Each row below holds a small network's activations on one record, seen along a few directions.
Each row is followed by the record's values for the fields TAFU, PIGAT, FOMOL, TOVAB, LOMIP, VAMET.
Not every record has every field; a missing one is left out.
The largest differences between rows may come from other fields.
(in the rows, 500 means zero)
Random noise pushes rows far along 12 fixed directions. That doesn't count. These rows show it; they differ only by the noise:
[626 526 563 608 404 555 553 329 645 373 430 610 571 495 456 700 531 406
 612 617 663 365 327 286 457 337 497]
[560 378 679 643 490 422 454 580 596 499 375 593 642 613 420 414 430 554
 609 632 301 734 362 393 554 555 363]
[401 733 161 408 427 493 578 570 549 686 384 510 545 590 670 400 209 524
 424 516 547 711 455 422 369 418 481]
[355 452 502 541 415 572 422 442 672 404 562 425 531 550 477 627 635 343
 466 324 461 436 601 485 522 456 592]
[578 481 477 617 815 552 570 661 699 344 653 644 511 567 392 335 357 678
 368 451 496 505 355 246 671 481 319]
[312 598 743 586 540 586 424 650 437 432 465 462 498 380 237 426 593 672
 598 506 515 352 458 484 576 569 398]
[526 487 118 363 474 699 467 291 504 487 383 629 509 516 479 615 315 507
 484 396 614 374 325 456 289 264 645]
[513 489 512 469 500 680 397 357 494 381 439 512 643 371 550 473 487 309
 585 466 666 335 224 487 468 447 456]
[563 516 450 602 456 454 555 455 664 420 436 460 638 545 611 421 648 453
 472 705 712 477 493 493 599 534 316]
[362 634 530 530 283 656 449 532 828 499 490 382 443 680 581 785 625 490
 292 254 527 406 737 394 567 506 634]
[510 575 725 326 328 516 415 653 424 642 501 317 544 406 544 470 495 605
 478 491 441 370 537 720 615 540 560]
[586 309 397 354 424 413 440 426 340 590 489 453 499 463 406 491 577 592
 536 561 387 462 624 792 465 450 630]
[349 723 489 514 485 470 567 494 211 674 347 485 423 374 538 425 483 366
 629 506 559 730 600 460 205 628 484]
[679 562 682 441 267 539 395 462 467 649 353 561 450 492 388 773 449 677
 591 583 435 435 434 456 510 438 644]

[274 525 574 564 591 505 421 690 645 469 563 492 578 554 393 374 259 540
 544 343 284 584 319 353 572 409 453] : (TAFU kul; FOMOL piret; TOVAB nevom; LOMIP lonug; VAMET mamu)
[563 548 788 633 450 230 415 619 512 564 478 596 611 491 449 441 358 560
 743 833 319 744 209 346 723 486 301] : (TAFU kul; FOMOL piret; TOVAB nevom; LOMIP zafof; VAMET mamu)
[566 446 249 410 625 503 572 564 444 529 492 445 488 533 468 257 480 756
 332 561 620 438 598 696 508 553 407] : (TAFU lege; PIGAT suga; FOMOL piret; TOVAB nevom; LOMIP lonug; VAMET nudig)
[170 574 503 560 513 665 500 596 587 395 492 503 494 545 298 519 466 577
 527 324 432 403 490 392 429 413 531] : (TAFU lege; PIGAT naf; FOMOL buni; TOVAB nale; LOMIP lonug; VAMET nudig)
[527 725 392 341 319 323 531 481 402 664 663 397 475 335 452 573 451 482
 579 667 554 412 529 607 582 294 649] : (TAFU lege; PIGAT naf; FOMOL piret; TOVAB nevom; LOMIP lonug; VAMET mamu)
[671 625 222 395 400 385 533 463 481 640 469 556 401 513 416 645 391 883
 474 735 630 329 508 538 555 281 573] : (TAFU kul; FOMOL piret; TOVAB nevom; LOMIP lonug; VAMET mamu)
[477 270 565 527 578 276 187 457 366 561 628 428 521 444 498 356 607 374
 614 510 250 761 508 690 718 713 413] : (TAFU kul; FOMOL piret; TOVAB nevom; LOMIP lonug; VAMET nudig)
[423 725 348 507 460 580 528 519 637 559 364 589 534 596 600 513 273 589
 468 530 641 544 336 296 420 406 403] : (TAFU lege; PIGAT naf; FOMOL buni; TOVAB nevom; LOMIP lonug; VAMET nudig)
[543 396 620 709 583 484 376 281 760 236 700 567 512 483 463 701 657 270
 582 461 602 351 333 260 730 415 421] : (TAFU kul; FOMOL piret; TOVAB nevom; LOMIP lonug; VAMET nudig)
[505 517 939 549 553 520 816 899 650 438 525 392 580 681 774 326 472 645
 279 424 409 485 641 464 549 649 318] : (TAFU kul; FOMOL buni; TOVAB nale; LOMIP zafof; VAMET nudig)
[561 518 562 504 508 457 671 419 297 585 562 488 181 420 267 742 666 556
 500 391 480 468 929 468 261 519 772] : (TAFU lege; PIGAT suga; FOMOL piret; TOVAB nale; LOMIP lonug; VAMET nudig)
[378 520 293 613 550 634 504 457 647 310 454 523 499 589 530 553 721 441
 403 498 689 463 575 429 586 576 417] : (TAFU kul; FOMOL piret; TOVAB nale; LOMIP zafof; VAMET mamu)
[500 590 431 380 350 443 513 444 285 599 432 467 399 401 494 638 619 631
 571 632 615 319 621 682 423 416 597] : (TAFU kul; FOMOL piret; TOVAB nevom; LOMIP zafof; VAMET mamu)
[706 488 497 422 579 676 313 224 150 521 313 691 488 289 560 555 410 319
 720 504 591 578 160 447 314 617 520] : (TAFU kul; FOMOL buni; TOVAB nale; LOMIP lonug; VAMET nudig)
[673 566 421 490 655 463 353 478 254 674 385 632 365 437 393 402 371 780
 526 596 509 611 431 503 506 637 414] : (TAFU kul; FOMOL buni; TOVAB nevom; LOMIP lonug; VAMET mamu)
[562 243 580 576 746 698 396 468 557 238 545 658 615 465 386 386 479 432
 535 381 430 443 215 403 581 519 403] : (TAFU lege; PIGAT suga; FOMOL piret; TOVAB nale; LOMIP zafof; VAMET nudig)
[652 541 638 439 378 630 337 442 286 646 151 569 495 428 352 545 458 745
 604 667 585 435 341 565 440 604 488] : (TAFU lege; PIGAT suga; FOMOL piret; TOVAB nevom; LOMIP zafof; VAMET mamu)
[316 102 688 380 369 753 310 505 651 262 404 328 830 604 584 398 579 367
 457 217 330 192 337 856 527 458 534] : (TAFU kul; FOMOL piret; TOVAB nevom; LOMIP zafof; VAMET mamu)
[544 660 513 333 586 521 601 603 355 515 694 386 462 238 357 365 361 594
 496 513 671 178 430 598 496 371 561] : (TAFU lege; PIGAT suga; FOMOL piret; TOVAB nevom; LOMIP lonug; VAMET nudig)
[311 329 381 617 800 601 613 553 419 303 369 562 588 532 378 141 543 585
 492 475 599 480 456 534 298 572 272] : (TAFU lege; PIGAT suga; FOMOL piret; TOVAB nevom; LOMIP zafof; VAMET mamu)
[612 550 772 432 646 490 522 641 257 594 570 409 363 377 681 380 579 550
 378 382 499 509 652 579 531 766 444] : (TAFU kul; FOMOL piret; TOVAB nevom; LOMIP zafof; VAMET nudig)
[488 588 422 564 512 534 660 372 485 484 452 505 426 493 541 592 605 261
 517 431 641 576 660 387 244 515 572] : (TAFU lege; PIGAT suga; FOMOL piret; TOVAB nevom; LOMIP lonug; VAMET mamu)
[919 550 681 507 518 350 759 426 567 554 737 552 303 536 688 752 484 496
 354 501 609 385 678 305 528 417 609] : (TAFU kul; FOMOL buni; TOVAB nevom; LOMIP zafof; VAMET nudig)
[376 611 264 477 743 541 347 570 323 623 528 513 301 429 267 316 443 770
 403 397 553 537 586 523 543 656 440] : (TAFU lege; PIGAT naf; FOMOL piret; TOVAB nevom; LOMIP lonug; VAMET mamu)
[407 500 361 454 427 514 474 457 521 551 421 546 549 554 581 517 280 426
 544 435 385 641 398 472 351 394 571] : (TAFU kul; FOMOL buni; TOVAB nale; LOMIP lonug; VAMET nudig)
[648 404 444 436 556 375 694 485 495 411 593 510 618 458 694 365 437 425
 502 652 616 387 391 586 468 355 414] : (TAFU kul; FOMOL piret; TOVAB nevom; LOMIP zafof; VAMET nudig)
[365 507 440 535 468 425 571 465 740 407 752 441 585 540 642 530 421 107
 501 326 436 584 498 366 505 323 556] : (TAFU lege; PIGAT naf; FOMOL piret; TOVAB nevom; LOMIP lonug; VAMET nudig)
[384 367 819 659 638 570 556 552 312 329 362 567 509 421 287 387 712 580
 678 531 516 437 490 496 327 626 346] : (TAFU lege; PIGAT naf; FOMOL piret; TOVAB nevom; LOMIP zafof; VAMET mamu)
[401 587 357 496 436 608 618 597 543 538 270 575 581 627 520 425 300 702
 472 572 539 516 388 449 350 412 456] : (TAFU lege; PIGAT suga; FOMOL buni; TOVAB nale; LOMIP zafof; VAMET mamu)
[435 372 617 521 543 509 544 527 455 332 680 481 385 459 330 657 723 513
 496 385 376 380 717 569 509 490 632] : (TAFU kul; FOMOL piret; TOVAB nale; LOMIP lonug; VAMET nudig)
[639 505 350 462 588 605 372 463 498 610 438 537 373 549 427 501 439 731
 323 393 560 485 531 497 539 613 527] : (TAFU lege; PIGAT suga; FOMOL piret; TOVAB nevom; LOMIP lonug; VAMET mamu)
[544 470 388 578 568 342 618 581 613 488 556 591 461 633 436 506 453 713
 452 610 457 538 587 411 553 394 450] : (TAFU kul; FOMOL piret; TOVAB nevom; LOMIP zafof; VAMET mamu)
[399 435 700 428 425 314 481 529 382 620 593 249 498 400 504 369 602 425
 535 476 430 460 729 800 478 567 546] : (TAFU lege; PIGAT suga; FOMOL buni; TOVAB nevom; LOMIP lonug; VAMET mamu)
[545 378 248 531 596 549 454 433 676 392 526 648 588 614 356 485 346 460
 485 457 403 640 341 378 499 378 527] : (TAFU lege; PIGAT suga; FOMOL piret; TOVAB nevom; LOMIP lonug; VAMET mamu)
[658 725 318 556 601 503 732 516 594 446 588 615 391 524 674 606 549 464
 344 602 725 559 586 265 577 531 434] : (TAFU kul; FOMOL piret; TOVAB nale; LOMIP zafof; VAMET nudig)
[576 549 406 519 444 604 249 531 770 585 473 435 415 689 637 629 662 682
 206 399 579 503 693 501 816 718 461] : (TAFU lege; PIGAT naf; FOMOL piret; TOVAB nevom; LOMIP lonug; VAMET mamu)
[342 522 614 565 350 475 532 449 615 429 448 358 520 555 550 576 683 422
 482 480 621 345 689 551 450 487 499] : (TAFU kul; FOMOL buni; TOVAB nevom; LOMIP zafof; VAMET mamu)
[250 351 660 509 520 583 679 578 505 325 517 426 582 481 382 410 481 414
 557 271 410 319 543 551 206 359 587] : (TAFU lege; PIGAT naf; FOMOL piret; TOVAB nevom; LOMIP lonug; VAMET nudig)
[293 738 616 519 436 579 629 507 458 485 435 388 510 425 668 549 529 301
 552 409 691 403 510 426 312 479 481] : (TAFU kul; FOMOL piret; TOVAB nevom; LOMIP lonug; VAMET mamu)
[345 409 503 617 570 355 368 388 464 431 591 352 609 394 484 295 750 192
 624 572 554 589 573 620 568 634 378] : (TAFU lege; PIGAT naf; FOMOL buni; TOVAB nevom; LOMIP lonug; VAMET mamu)
[619 378 685 431 547 737 432 549 480 462 383 461 521 544 681 467 563 508
 367 293 478 453 513 599 515 722 479] : (TAFU kul; FOMOL piret; TOVAB nale; LOMIP lonug; VAMET nudig)
[610 609 527 446 640 464 748 567 252 605 453 608 321 442 478 468 364 734
 495 515 582 443 593 435 238 461 528] : (TAFU kul; FOMOL buni; TOVAB nevom; LOMIP zafof; VAMET mamu)

Which values does each new row have?
[619 389 113 521 675 462 447 307 361 455 436 527 467 444 473 322 826 508
 419 693 762 551 665 713 565 711 357] : (TAFU lege; PIGAT suga; FOMOL piret; TOVAB nevom; LOMIP zafof; VAMET mamu)
[205 648 362 540 556 417 333 576 333 548 445 530 533 382 400 304 444 497
 686 614 449 691 354 511 544 543 335] : (TAFU kul; FOMOL piret; TOVAB nevom; LOMIP zafof; VAMET nudig)
[542 721 533 489 503 534 562 612 438 544 334 524 586 398 513 316 372 727
 559 760 752 390 271 467 523 492 264] : (TAFU lege; PIGAT naf; FOMOL piret; TOVAB nevom; LOMIP lonug; VAMET nudig)
[519 434 507 384 689 422 744 552 400 486 700 490 460 407 559 368 276 396
 501 353 441 447 462 509 302 323 575] : (TAFU kul; FOMOL piret; TOVAB nevom; LOMIP lonug; VAMET nudig)
[548 724 274 455 622 426 524 576 382 620 715 569 252 391 318 575 493 620
 438 553 497 610 648 387 652 529 599] : (TAFU lege; PIGAT suga; FOMOL piret; TOVAB nale; LOMIP zafof; VAMET nudig)
[330 506 124 364 520 691 556 512 406 469 346 505 541 502 459 369 470 627
 425 483 596 399 477 658 343 451 507] : (TAFU lege; PIGAT suga; FOMOL piret; TOVAB nale; LOMIP zafof; VAMET nudig)
[667 450 512 449 465 564 614 624 728 438 600 493 505 650 602 591 487 677
 299 483 502 363 556 527 643 401 536] : (TAFU lege; PIGAT suga; FOMOL piret; TOVAB nale; LOMIP lonug; VAMET mamu)
[557 562 346 702 544 503 643 396 579 289 302 685 640 505 502 440 503 521
 631 851 767 513 218 298 457 426 242] : (TAFU kul; FOMOL piret; TOVAB nale; LOMIP lonug; VAMET nudig)
[465 321 140 548 572 490 460 500 466 501 279 739 578 642 284 364 374 661
 599 672 280 834 361 481 420 481 432] : (TAFU lege; PIGAT suga; FOMOL piret; TOVAB nale; LOMIP zafof; VAMET nudig)
[676 364 454 477 518 448 451 389 385 523 396 453 516 488 749 431 690 424
 476 639 609 582 556 700 565 696 396] : (TAFU kul; FOMOL piret; TOVAB nale; LOMIP lonug; VAMET mamu)
[709 576 609 543 482 374 588 347 413 549 598 581 435 369 471 654 503 259
 645 577 546 598 490 333 426 468 596] : (TAFU lege; PIGAT naf; FOMOL piret; TOVAB nevom; LOMIP lonug; VAMET mamu)
[591 575 621 575 527 485 621 446 424 489 594 613 292 431 289 721 552 517
 579 506 497 451 607 296 402 439 643] : (TAFU lege; PIGAT suga; FOMOL buni; TOVAB nale; LOMIP zafof; VAMET nudig)
[552 372 451 575 569 500 545 529 768 443 578 524 415 760 566 588 621 676
 238 386 467 496 730 421 593 534 476] : (TAFU lege; PIGAT naf; FOMOL buni; TOVAB nevom; LOMIP zafof; VAMET nudig)
[636 396 748 548 567 423 620 628 481 455 534 564 476 552 510 504 531 644
 491 542 393 474 546 481 526 504 450] : (TAFU kul; FOMOL piret; TOVAB nevom; LOMIP zafof; VAMET mamu)
[678 496 466 545 534 463 570 393 475 546 399 553 495 535 693 460 555 411
 462 606 650 606 530 459 408 597 417] : (TAFU lege; PIGAT suga; FOMOL buni; TOVAB nevom; LOMIP zafof; VAMET mamu)
[484 494 480 530 460 382 283 486 568 541 631 450 522 538 829 560 653 273
 478 508 406 744 516 567 796 655 418] : (TAFU kul; FOMOL piret; TOVAB nale; LOMIP lonug; VAMET mamu)
[371 475 415 669 490 365 560 497 642 365 492 471 629 535 349 361 638 529
 579 765 631 450 488 509 614 441 298] : (TAFU lege; PIGAT suga; FOMOL piret; TOVAB nevom; LOMIP zafof; VAMET nudig)
[291 708 524 553 386 506 448 451 296 601 374 520 387 380 256 637 587 467
 682 522 497 578 588 442 339 526 606] : (TAFU lege; PIGAT suga; FOMOL piret; TOVAB nevom; LOMIP zafof; VAMET mamu)
[443 628 224 459 455 651 352 237 401 450 450 447 451 332 530 607 805 318
 503 527 868 300 534 597 505 552 538] : (TAFU lege; PIGAT suga; FOMOL piret; TOVAB nevom; LOMIP zafof; VAMET mamu)
[524 542  87 392 607 274 666 535 430 657 561 421 474 576 810 233 430 428
 345 588 560 801 713 656 413 553 400] : (TAFU kul; FOMOL piret; TOVAB nevom; LOMIP lonug; VAMET nudig)
[358 684 362 479 646 771 212 539 353 497 449 594 440 340 389 440 428 622
 507 418 607 437 231 434 647 608 419] : (TAFU lege; PIGAT suga; FOMOL piret; TOVAB nale; LOMIP zafof; VAMET mamu)
